Each row has a name. Each question is about the rows just above it. Places in a row count from 0.

Z824: [-19  -4 -34  23 -24  -6 -28 -85  -6 -14  -7  17  12  -6]
Z832: [-20  -2 -34  23 -23  -8  13  -3  -6 -22  81  -7  10  -6]
Z619: [-20  -8 -34  87 -85  -3  12  -3 -12  -2  -6  17  11  -6]
Z793: [ 65 -42 -34  24 -24  -8  13  -4 -13  -2  -7  15  11 -17]
Z477: [  1  -3 -34  24 -24  -7  12  -3  -5  -1  -7  16 -15 -95]
Z414: [-18  -5 -34  22 -23  -7  12  -3  -2  -2  -7  -3 -78 -31]
Z126: [-20  -4 -34  24 -23  -8  14  -1  11 -14  77 -20  10  -5]
Z265: [-18  -3 -34  22 -24  -7  13  -4 -15 -32  80   1  11  -6]
Z552: [ 35  -7 -34  22 -24  -8  12  -4   1  -3  -7  18   5 -77]
Z620: [-18 -16 -34 104 -66  -6  12  -2  -5  -3  -6  17  11  -7]
Changed Z126: [-20  -4 -34  23 -23  -8  14  -1  11 -14  77 -20  10  -5]. Place and old value: : 3, [24]
Where does [ 65 -42 -34  24 -24  -7  13  -4 -13  -2  -7  15  11 -17] differ from Z793, and what was there? : 5, [-8]
One entry of Z793 was changed: [ 65 -42 -34  24 -24  -8  13  -4 -13  -1  -7  15  11 -17]. Where, and from what? : 9, [-2]
Where does [-18  -3 -34  22 -24  -7  13  -4 -15 -32  80   1  10  -6] differ from Z265, and what was there? : 12, [11]
One entry of Z552 was changed: [ 35  -8 -34  22 -24  -8  12  -4   1  -3  -7  18   5 -77]. Where, and from what? : 1, [-7]

Z414: [ 50  -6 -43  60 -36 -14  54]
Z793: [-58 -32  34  57   4 -54 -40]
Z620: [-15 -63  26  60 -33 -54  43]
Z619: [-42  28   8 -37  38 -10 -24]
Z101: [-37  22  54  21 -39 -53  -3]
Z925: [-36 -43  57  13 -64  20  53]
Z824: [-51 -42 -16  19  44  50  36]
Z832: [-80  38  84 -31 -87  21  89]
One entry of Z832 was changed: [-80  37  84 -31 -87  21  89]. Where, and from what? : 1, [38]
Changed Z619: [-42  28   8 -37  38 -11 -24]. Place and old value: : 5, [-10]
One entry of Z619 was changed: [-42  28   8 -37  38  -9 -24]. Where, and from what? : 5, [-10]
One entry of Z925 was changed: [-37 -43  57  13 -64  20  53]. Where, and from what? : 0, [-36]
Where does [-58 -31  34  57   4 -54 -40] differ from Z793, and what was there? : 1, [-32]
Where does [-58 -32  34  57   3 -54 -40] differ from Z793, and what was there? : 4, [4]

Z126: [-29  31  36  -8  49 -60 -86 -81]
Z824: [ 83 -81 -46 -46 -16  53  43  22]
Z414: [ 24  -4   7 -21  59  67  49   8]
Z925: [ 48  -6  33 -68  78  71  30 -20]
Z477: [-26  72  89 -42  71 -10 -40 -47]
Z620: [-29  31  36  -8   1 -60 -86 -81]
Z793: [-7 16  2 16 23 39 61 63]
Z619: [  0   2   2  -1 -28 -17   8  45]
Z101: [-20   1 -11  23 -61 -62 -39   6]
Z265: [13 -1 -5  0 40 64 68 44]
Z552: [-70  55  13  61   6 -29 -13  -3]
Where does [ 83 -81 -46 -46 -16  53  44  22] differ from Z824, and what was there? : 6, [43]
Changed Z477: [-26  72  89 -42  71 -10 -39 -47]. Place and old value: : 6, [-40]
One entry of Z414 was changed: [ 24  -4   7 -21  59  67  49   9]. Where, and from what? : 7, [8]
Changed Z793: [-7 16  2 16 23 39 60 63]. Place and old value: : 6, [61]
Changed Z619: [  0   2   1  -1 -28 -17   8  45]. Place and old value: : 2, [2]

Z832: [88 34 80  6]
Z552: [92 37 94 18]
Z126: [-67  37 -68 -62]
Z477: [ -2  62 -28 -38]
Where does [ -2  62 -29 -38] differ from Z477, and what was there? : 2, [-28]
Changed Z832: [88 33 80  6]. Place and old value: : 1, [34]
Where does [88 34 79  6] differ from Z832, and what was there? : 2, [80]
One entry of Z126 was changed: [-67  37 -68 -63]. Where, and from what? : 3, [-62]
Changed Z126: [-67  37 -67 -62]. Place and old value: : 2, [-68]
One entry of Z126 was changed: [-66  37 -68 -62]. Where, and from what? : 0, [-67]
One entry of Z477 was changed: [ -2  62 -27 -38]. Where, and from what? : 2, [-28]

Z265: [ -7 -64 -65 -32 -52  15]
Z793: [ 67  64   2 -17  27  19]
Z824: [ 13 -46 -73 -48 -60  18]
Z101: [ 24 -52 -42  13 -29  41]
Z414: [ 21 -36 -17  31  72  55]
Z552: [ 24 -52 -42  13  48  59]
Z126: [-41   4  10 -22 -85 -14]
Z925: [-41   4  10 -58 -86 -36]
Z619: [  2 -59 -70 -38 -54  17]
Z477: [-41   4  10 -22 -73 -52]
Where does [ 24 -52 -42  13  48  58] differ from Z552, and what was there? : 5, [59]
Changed Z619: [  2 -59 -70 -39 -54  17]. Place and old value: : 3, [-38]
Where does [ 24 -52 -41  13 -29  41] differ from Z101, and what was there? : 2, [-42]
Changed Z414: [ 21 -36 -16  31  72  55]. Place and old value: : 2, [-17]
Changed Z793: [ 67  64   3 -17  27  19]. Place and old value: : 2, [2]

Z832: [-28 -45 -57 -28 -35]
Z793: [  5   7   2 -19 -10]
Z101: [-43 -50 -54  48  -1]
Z620: [-28 -45 -57 -77  -9]
Z925: [ 68  74  77 -93 -12]
One entry of Z620 was changed: [-28 -45 -58 -77  -9]. Where, and from what? : 2, [-57]
Changed Z925: [ 68  73  77 -93 -12]. Place and old value: : 1, [74]
One entry of Z793 was changed: [  6   7   2 -19 -10]. Where, and from what? : 0, [5]
One entry of Z620 was changed: [-28 -45 -57 -76  -9]. Where, and from what? : 3, [-77]
Where does [-43 -50 -54  47  -1] differ from Z101, and what was there? : 3, [48]

